A small network was shown many inputs. Here are its activations along a few directions, one row for each input.
Each table varies a few parts of the input and shows all the possible inputs, shuffled.
Descriptions start from the smaller parts, as in this example, which fits no table here: values(3) and (point or line(11) or (line(6) and ring(8))).
Shared parts are said once, and a part with two or three values counts as separate values.
(in the rows, 128 means zero)

Other details of the inputs shift rows strongly along three fixed directions, in all tables alike. That doesn't count.

Rows:
R1: [ 38 106 171 132 143 117 113  38 119  69 121 124]
R2: [172 141 136 155 144 107  77 126 138 131 119 134]
R3: [121 121 105  91 126 132 122 141 107 137 161 114]
R4: [155 121 117 120 124 115 168 146 144 141 147 121]
R5: [129 130 127 126 102 132 139 148 123 151 121 108]
R6: [130 136 117  92 142 141 134 152  96 114 182 140]
R7: [154 129 150 135 152 105  65 117 148 142 106 120]
R8: [174 140 156 144 162 102  70 135 148 120  95 150]
R9: [159 132 142 136 171 103  71 129 136 125  98 174]
R10: [129 133 111 104 120 148 142 155 133 154 138 124]
R11: [122 143 127 124 111 130 141 132 114 134 136  98]
R12: [114 136  62 206  46 143 210 108 118 143  62 114]
R13: [166 135 144 150 147 106  84 148 137 137 104 153]
R14: [162 138 130 150 154 101  85 131 129 140 101 160]
R15: [124 136 133  92 121 154 145 143 128 136 162 106]
R16: [ 46 114 138 178  91 136 171  78 146 120  64 127]
R17: [179 122 142 138 142  75  96 127 156 140 107 151]
R18: [177 134 141 151 145 112  77 128 145 128 110 138]
R19: [144 122 126 100 121 104 150 135 115 132 188 127]
R20: [138 140 113 128 110 143 150 138 112 113 165 104]
R21: [142 131 123 131 117 140 147 162 120 131 138 126]
R22: [169 138 126 144 166 115  94 146 150 140  87 162]
R23: [140 133 128 106 132 157 134 142 133 114 182 123]
R24: [106 121  83 194  69 145 189  97 124 125  58 133]
R25: [141 116 128  90 127 121 156 146 142 127 180 131]
R26: [130 139 108 147  87 139 155 123 122 149 125  84]
R27: [173 136 140 154 159 115  93 154 153 146  92 149]
R28: [178 123 132 156 132  73 109 132 166 146  86 143]
R29: [142 131 120 119 111 142 133 140 132 140 137  91]
R30: [134 129  95 125 127 131 133 141 112 123 146 134]
R31: [153 130 134 128 146 105  81 136 137 153  89 141]
R32: [135 115 105  94 146 153 141 149 118 122 164 136]
R33: [123 113 108  83 128 143 126 147 117 136 157 117]
R34: [ 87 136  95 205  62 122 182  92 130 144  25 111]
R35: [117 127 127  87 133 134 125 136  98 139 173 123]
R36: [ 29  84 198  85 189  83 118  41 111  40 194 171]
R37: [137 142 123 127 112 142 146 145 139 150 119  98]
R38: [172 144 155 143 159 103  71 131 140 124 105 152]
R39: [130 131 181 171 187  93  64  79 163 101  61 172]
R40: [123 124 120  89 128 141 133 151 115 140 153 119]
R41: [135 146 123 133 102 129 136 133 118 148 128 102]
R42: [130 145 129 118 122 137 143 139 103 106 167 121]
R43: [125 121 107  92 126 137 124 136 104 146 169 117]
R44: [171 147 143 150 146 120  89 140 160 134  97 150]
R45: [121 114 107  83 138 148 132 145 123 141 159 116]
R46: [147 123 156 131 161  97  65 142 148 148  95 136]
R47: [120 123 134  91 138 145 138 159 123 144 163 108]
R48: [141 134 118 116 122 148 138 142 138 145 144  90]
R49: [135 135 126 136 117 132 140 147 107 132 151 130]
R50: [146 153 107 169  83 135 167 132 116 136 109 113]
R51: [105 117 138 116 145 134 134 118 114  95 133 155]
R52: [125 115 109  86 124 141 126 141 112 140 160 119]
R53: [  4  90 198  86 173 118 110  54  95  59 175 146]
R54: [112 134 129 113 128 141 150 151  98 111 181 129]
R55: [132 129 129 120 137 153 142 131 130 112 163 115]
R56: [145 142 104 131 114 152 156 154 133 139 122 140]
R57: [ 48  95 125 150 118 140 166  65 118  72 101 150]
R58: [130 126  87 117 104 148 148 151 141 159 121 113]
R59: [129 131 130 109 132 152 142 163 125 127 174 138]
R60: [ 44 105 167 179 125 127 145  25 133  52  86 147]
R61: [ 92 121 122 123 124 141 154 116 129 132 111 122]
R62: [129 147  97 187  49 142 190 123 140 154  50  85]
R63: [ 86 125 155 147 113 124 134  80 129 111  92 124]
R64: [155 129 150 128 159 114  63 123 168 140 106 126]
R65: [131 122 104  97 135 151 137 151 126 123 166 141]
R66: [114 126 135 107 120 135 136 140 101 146 164 111]
Description of these inputs: line(6) and (point or (values(2) and line(5))).
The inputs of R46 and R66 match in every part but the line(6) part. If R60 is changed in the same way as R46 into R66, which row does it become? -> R2
The inputs of R34 and R40 match in every part but the line(6) part. If R30 is changed in the same way as R34 into R40, which row does it become? -> R57
Change only the line(5) part in R66. List by row number the other rows that result. -> R26, R35, R41, R43
Change only the line(6) part in R29. List by row number the other rows that result. -> R1, R7, R26, R48, R64
Change only the line(6) part in R41. List by row number the other rows that result. -> R11, R15, R37, R62, R63
